These are the activations of a small neural network, seen along a few directions. Each row is one input.
Each table varies a few parts of the input and shows all the possible inputs, shuffled.
A made-up example of a description, with smaller parts first: one of 5 places around a ring, together with either a single point or one of 9 places around a ring or (one of 2 separate values, together with one of 6 places along a line).
Shared parts are said once, and a part with two or three values counts as separate values.
(in the rows, 128 means zero)

Other details of the inputs shift rows strongly along two fixed directions, in all tables alike. That doesn't count.

A family of inputs:
r1: [213 145 154 249 154 111 124 147  44 114 154 134  79 122 117]
r2: [129 114 149 152 153 116 115 131 157 122 124 172  85 144 142]
r3: [181 128 147 193 180 129 126 187  86 117 163 103 106 136 140]
r4: [149 153 106 172 111 144 135 150  56 133 147  91  95  89 113]
r5: [ 74 128 100  20  83 131 152  99 175 139 104 107 188 140 126]
r6: [ 83 149 112 121  73 216 164 178  98 124 133  59 106 112  72]
r7: [ 51 113 107  37  78 147 165  88 199 145 103 117 132 130 110]
r8: [126  81 133 130 174  94 103 101 187 130 120 190 124 152 155]
r9: [158 104 145 138 133  57 124  61 161 131 115 196 124 124 146]
r10: [129 107 125 144 144  80 101  65 159 145 122 196 121 105 188]
r11: [131  82 129 120 180  79 111  97 188 122 119 181 116 156 149]
r12: [132 137 164 116 164  82  82  95 157 125 115 188 147 157 167]
r13: [142 152 164 144 167 115  87 117 121 116 128 158 138 148 157]
r14: [ 79 165 119  43  79 147 137 123 127 129 111  80 169 131  91]
r15: [152 124 123 159 136  84 103 114 127 131 119 174 106  99 153]
r16: [150 134 125 156 133 147 138 209  94 120 131  86 131 124 103]
r17: [155 157 127 145 125 150 121 197  77 108 125  94 136 138 106]
r18: [104 138 106 113  87 198 164 197  93 133 134  38 157 108  88]
r19: [165 115 137 204 175 146 106 184  89 103 149 124  90 139 116]
r20: [162 119 146 186 128 101 120  89 121 131 127 171 123 118 143]
r21: [141 108 122 122 145  52 109  73 163 133 114 194 111 106 170]
r22: [108 120 130  84 133 129 120  95 167 135 118 150 172 146 169]
r23: [ 75 129 105  28  92 160 155  80 170 153 126 103 189 136 143]
r24: [ 82 116 105  66  38 136 161  62 166 159 101 127 174  99 102]
r25: [206 134 148 211 194  95 117 219  79  95 141 115  91 142 123]
r26: [106 147 146  82 142 123 114  74 152 140 134 143 159 146 157]
r27: [113 133  99 132 103 204 156 183  77 124 156  40 116 121  66]
r28: [ 87 152 110 116  79 212 173 167  94 128 150  50  99 116  73]
Each input here is: one of 4 places along a line, together with either one of 2 separate values or one of 5 places along a line.
The inputs of r14 and r13 match in every part but the place on the line of 4. If r25 is changed in the same way as r14 into r13, which row does it become?
Answer: r18
Change only the choice among 2 separate values in r24. List by row number the other rows that result.
Answer: r15
Change only the place on the line of 4 in r5. List by row number the other rows that result.
Answer: r17, r22, r23

A family of inputs:
r29: [150 123 140 160 149 101 112  94 127 130 135 168 109 119 158]
r30: [143 103 141 156 177 104 120 122 150 132 147 158 106 136 172]
r31: [139 117 155 152 176 114 101 127 146 115 135 165 114 157 146]
r32: [ 92 126 117  73 105 144 131 112 156 143 115 117 187 129 138]
r33: [ 98 123 116  97  85 139 148  83 148 146 117 128 148 108 123]
r34: [153 123 144 141 162  99  99 138 136 121 121 156 147 142 156]
r35: [166 149 131 189 130 136 121 154  67 121 145 114  95 110 113]
r36: [169 116 125 185 153 141 128 194  91 108 140 107 100 134 103]
r37: [ 70 126 120  71 109 157 134 104 170 143 123 128 141 133 143]
r38: [157 119 139 163 138  91 115 110 129 128 125 168 112 124 139]
r39: [150 132 154 140 173 103 111 114 134 121 143 154 123 155 167]
r40: [113 163 111 124  82 209 151 219  63 109 130  31 121 121  40]
r41: [137 120 152 147 163 110 106 136 153 117 122 171 105 151 154]
r42: [130 166 101 142  53 191 165 193  47 120 124  39 119  88  44]
r43: [120 140  93 141  84 215 169 213  64 120 141  25 126 112  50]
r44: [150 127 136 132 166  92  97 135 135 121 121 155 143 137 161]
r45: [162 121 123 185 161 150 124 182  85 113 153 103  97 132 117]
r46: [ 87 129 112  65 107 146 127 106 153 147 121 113 184 124 146]
r47: [ 96 121 115  99  83 136 147  84 147 149 119 129 149 111 122]
r48: [ 93 125 103  83  82 123 144  89 147 143 111 125 143 102 119]
r49: [ 98 131 125  75 110 140 140 108 152 142 122 119 176 136 135]
r50: [ 95 126 110  90  88 139 143  77 147 151 126 126 144 106 130]
r51: [ 89 102 117  91 112 142 157 109 174 148 129 120 146 125 137]
r52: [104 123 112  94  79 131 148  94 147 145 113 126 145 108 112]
r53: [132 121 154 151 167 117 107 127 153 120 129 172 108 152 161]
r54: [ 91 106 108  80 114 127 153 116 173 145 123 119 138 119 134]
r55: [160  93 131 163 188  88 108 135 147 117 134 169 103 145 155]
r56: [151 122 131 156 143  83 112 107 128 126 124 168 107 120 144]
r57: [163 148 132 189 131 136 121 153  67 117 142 114  94 108 116]
r58: [153 123 133 154 144  85 114 106 129 124 122 168 106 116 145]
r59: [150 132 148 138 171 105 105 122 127 126 139 154 137 146 168]
r60: [154 129 159 148 170 102 116 120 137 117 137 156 127 158 159]
r61: [151  99 144 158 169  96 124 136 153 126 134 160 107 138 155]
r62: [ 99 134 114  61 109 126 136 114 152 139 116 116 169 130 132]
r63: [127 168 102 149  55 199 164 186  45 127 134  37 123  91  48]
r64: [162 150 138 162 159 130 116 183  82 102 134 102 101 145 102]
r65: [154 117 140 162 138  92 115 109 129 124 122 168 112 122 142]
r66: [165 145 146 169 154 137 118 185  84 102 134 104 105 150  98]
r67: [166 145 137 195 126 136 126 158  71 114 136 116  99 112 108]
r68: [148 121 157 150 178 107 108 120 140 117 133 158 121 163 147]
r69: [ 99 134 120  64 111 124 142 107 158 133 119 115 155 138 131]
r70: [ 78 122 121  74 120 153 128 103 162 137 130 123 146 139 130]
r71: [ 84 123 117  71 118 137 128 116 165 131 118 124 142 136 119]
r72: [155 124 132 155 144  85 114 107 130 126 124 167 105 119 143]
r73: [133 124 144 139 168 103 103 134 152 117 122 170 100 146 158]
r74: [ 91 124 109  91  87 137 142  78 145 152 125 127 145 108 131]
r75: [ 97 126 102  84  82 123 144  91 148 147 114 126 143 104 116]
r76: [170 142 133 190 122 126 125 166  71 114 131 117  97 114 100]
r77: [ 88 126 124  72 123 145 134  95 157 139 128 117 153 146 131]
r78: [103 130 122  70 106 133 139 117 152 138 116 118 172 134 128]
r79: [100 124 115  98  84 138 148  83 149 148 120 128 148 110 121]
r80: [171 154 148 168 146 131 126 185  81 102 137 102 111 145 109]
The inputs of r62 and r59 match in every part but one. If r71 is changed in the same way as r62 into r59, which row does it become?
Answer: r70
The inputs of r51 and r30 match in every part but one. If r47 is changed in the same way as r51 into r30, which row does it become?
Answer: r74
Describe the family of inputs behind these rows.
Answer: one of 4 places along a line, together with either one of 2 separate values or one of 5 places around a ring or one of 6 places along a line
Change only the place on the ring of 5 in r29. List by row number the other rows that result.
Answer: r35, r50, r57, r74
List by row number the other rows that have the place on the line of 4 in common with r41.
Answer: r34, r36, r38, r40, r42, r52, r61, r65, r66, r76, r78, r80
Start at r32 and move only the place on the line of 6, one step at a time. The first step leads to r49. Which rows follow, in order?
Answer: r60, r68, r31, r53

A family of inputs:
r81: [112  39  96 144 180 109 112 127 200 132 124 179  91 130 147]
r82: [141 101 134 137 147  68 136  72 167 138 128 179 123 140 147]
r83: [133 121 135 121 146  76  89 100 163 126 111 192 148 129 175]
r84: [153 100 134 121 154  75 114  88 162 138 129 170 164 133 174]
r85: [116  62 129 138 171 104 144 144 210 138 135 172  99 133 183]
r86: [124 159 116 135  79 148 137 163  87 122 115  87  96 109  71]
r87: [146 111 125 114 161  72 109  88 156 132 132 171 141 126 186]
r88: [102 139 110  86  89 140 134 126 136 134 101 120 176 109 120]
r89: [ 83 142 114  44 111 179 147 149 157 129 118  83 168 172 111]
r90: [ 95 122 130 106  88 173 143 101 138 145 124 117 158 123 119]
r91: [171 161 150 208 169 142 102 164  67 115 159 130  67 117 131]
r92: [125 155 116 140  75 151 138 165  89 109 114  95 107 110  67]
r93: [112 123 109  85  91 134 148 120 135 150 114  99 185 113 120]
r94: [ 76 137 109  88  96 167 150  93 125 147 137 100 127 110 135]
r95: [145  96 150 136 135  78 119  80 171 129 106 193 126 140 142]
r96: [100 118 119 102  92 172 155  92 138 149 144 101 159 121 122]
r97: [114 115 162  96 193  98 103 117 183 115 129 149 146 176 162]
r98: [174 150 162 171 197 137 100 215  81  91 148 124 101 183 119]
r99: [117 155 129 154  98 191 139 156  83 122 131  94 129 114  95]
r100: [ 97 145 105  78  86 133 121 127 132 144 107 110 155 108 126]
r101: [136 128 130 110 161  75  96  93 160 140 121 183 132 117 178]
r102: [147 105 143 123 148  79 103  97 162 134 109 185 162 134 172]
r103: [200 130 152 217 150 105 128 168  75 108 132 127  88 132  97]
r104: [ 89 134 100  79  80 134 161 100 130 137 114 102 117 105 103]
r105: [ 93 143 106  79  80 137 150 105 141 141 115 111 117 100  92]
r106: [122 147 116 151 103 182 157 146  81 138 156  70 131 119  99]
r107: [131 118 124 111 162  71 107  87 150 136 120 173 132 123 190]
r108: [198 145 132 205 169 100 116 183  63 114 148 115 118 126 130]
r109: [ 68 134 128  42 116 168 140 150 151 126 129  81 169 157 100]
r110: [167 154 155 219 153 142  95 171  69 101 148 139  84 130 128]
r111: [ 97 131 116  97  74 140 151 110 143 129  98 125 141 114  90]
r112: [167 157 155 214 157 139  94 169  67 114 148 131  73 130 132]
r113: [141 104 131 123 145  73 127  70 165 127 130 178 106 131 155]
r114: [181 154 161 178 204 134 105 208  94  83 139 102 103 178 127]
r115: [122 150 113 137 102 186 149 145  78 127 157  69 113 109 106]
r116: [129 140 129 154 100 187 152 150  83 137 143  75 137 119  95]
r117: [112 114 110  92  75 136 167 100 142 140 122 103 148 117  89]
Describe the family of inputs behind these rows.
Answer: either one of 2 separate values or one of 5 places around a ring or (one of 3 separate values, together with one of 10 places around a ring)
Change only the place on the ring of 10 in r90. List by row number the other rows that result.
Answer: r91, r94, r96, r99, r106, r110, r112, r115, r116
Start at r95 and move only the place on the ring of 10, one step at a time. The first step leads to r111. Which rows follow, in order?
Answer: r92, r86, r105, r104, r113, r82, r117, r103
